Here are a small network's activations along a few directions, averaged over the inputs that share one value of a field.
Values that are neighbours, or in one group, have similar rows; names and order tell nothing.
In the rows, 500 means zero.
Random noise pushes rows far along 11 fixed directions. That doesn't count. These rows show it; they differ only by the noise:
623  477  595  435  241  585  483  581  383  398  524  568  599  352  537  662  583  513  534  320  645
433  589  403  646  433  477  414  411  608  423  511  542  418  459  609  567  611  491  601  504  451
468  450  428  371  542  554  563  622  564  478  447  489  494  561  477  494  652  501  323  286  542
376  505  333  524  545  350  443  566  629  607  408  507  417  303  497  468  462  402  509  469  421
420  511  437  454  494  531  446  520  556  445  491  389  369  437  443  411  651  424  477  536  517
540  645  660  625  417  673  397  505  400  323  608  466  365  596  378  490  534  342  558  509  671
476  493  520  641  319  546  376  562  623  348  407  544  340  453  415  487  540  461  559  532  416
614  532  514  484  297  561  487  641  503  429  506  439  504  372  403  518  452  445  453  491  584
473  745  521  708  549  408  434  501  571  637  514  558  644  450  691  382  373  367  461  522  506
453  632  512  706  670  458  413  457  606  619  512  476  417  615  527  351  291  399  491  585  494
547  630  333  613  388  432  544  462  538  518  579  585  531  376  613  618  444  575  497  774  287
441  608  583  419  560  520  522  578  295  579  569  561  544  390  488  367  561  381  363  751  400
514  647  473  564  526  441  691  654  577  512  429  557  703  538  514  473  623  304  358  332  510


S, 10 values:
s5: 334  523  478  609  559  483  313  446  509  502  473  743  442  579  583  535  481  619  514  375  408
s2: 465  398  576  432  341  587  408  517  481  314  450  447  488  489  371  474  604  513  562  431  580
s7: 507  595  439  586  303  527  381  519  616  357  440  499  470  405  501  540  572  467  509  418  519
s4: 630  384  478  462  415  555  450  569  575  484  517  390  415  559  355  620  141  619  498  399  556
s10: 527  472  313  501  451  535  514  528  716  383  485  496  510  625  631  554  472  755  425  487  415
s1: 449  451  570  457  651  481  447  434  382  623  556  550  455  535  541  512  440  527  534  404  547
s8: 661  584  461  516  223  445  534  483  480  403  560  424  675  313  501  610  431  569  591  636  521
s3: 505  608  483  567  460  515  522  550  449  405  516  690  565  582  499  647  465  505  416  391  398
s6: 508  519  421  517  592  438  499  367  563  568  501  493  573  540  623  608  488  595  559  293  641
s9: 466  497  280  632  493  491  557  499  743  316  468  405  300  600  326  648  505  475  676  368  550
A value of S combines one of 2 hidden first parts with one of 5 second parts; all combinations occur once.
Changing only the second part turns s6 into s9. s8 has the same second part as s6; what does that change turn s8 into? -> s10
Changing only the second part turns s4 into s3. s1 has the same second part as s4; what does that change turn s1 into? -> s7

V, 10 values:
v9: 514  527  426  606  579  435  650  325  645  484  460  485  696  754  683  523  716  595  552  420  528
v8: 612  681  491  635  309  615  479  651  531  370  521  560  467  529  394  550  461  411  475  397  560
v1: 371  573  374  644  672  333  682  532  631  480  352  562  627  587  419  536  669  247  540  239  450
v4: 555  378  846  536  458  530  614  384  340  485  502  644  633  588  668  515  701  492  713  450  592
v10: 541  726  881  590  507  567  482  481  190  537  591  489  566  384  376  296  496  222  523  844  593
v7: 649  442  771  454  260  520  663  610  451  379  344  406  722  436  288  366  640  311  486  538  511
v3: 610  728  164  441  543  444  781  541  497  438  714  444  641  562  493  747  479  526  401  508  602
v2: 416  521  389  467  486  480  430  528  632  494  508  388  432  380  569  473  610  371  513  380  542
v5: 294  240  434  454  767  412  432  417  599  585  335  575  391  675  632  475  493  718  520  393  288
v6: 584  450  603  513  753  324  768  561  347  787  455  676  694  557  467  561  298  306  470  384  460
A value of V combines one of 2 hidden first parts with one of 5 second parts; all combinations occur once.
Changing only the second part turns v8 into v3. v6 has the same second part as v8; what does that change turn v6 into? -> v5
Changing only the second part turns v10 into v4. v7 has the same second part as v10; what does that change turn v7 into? -> v2
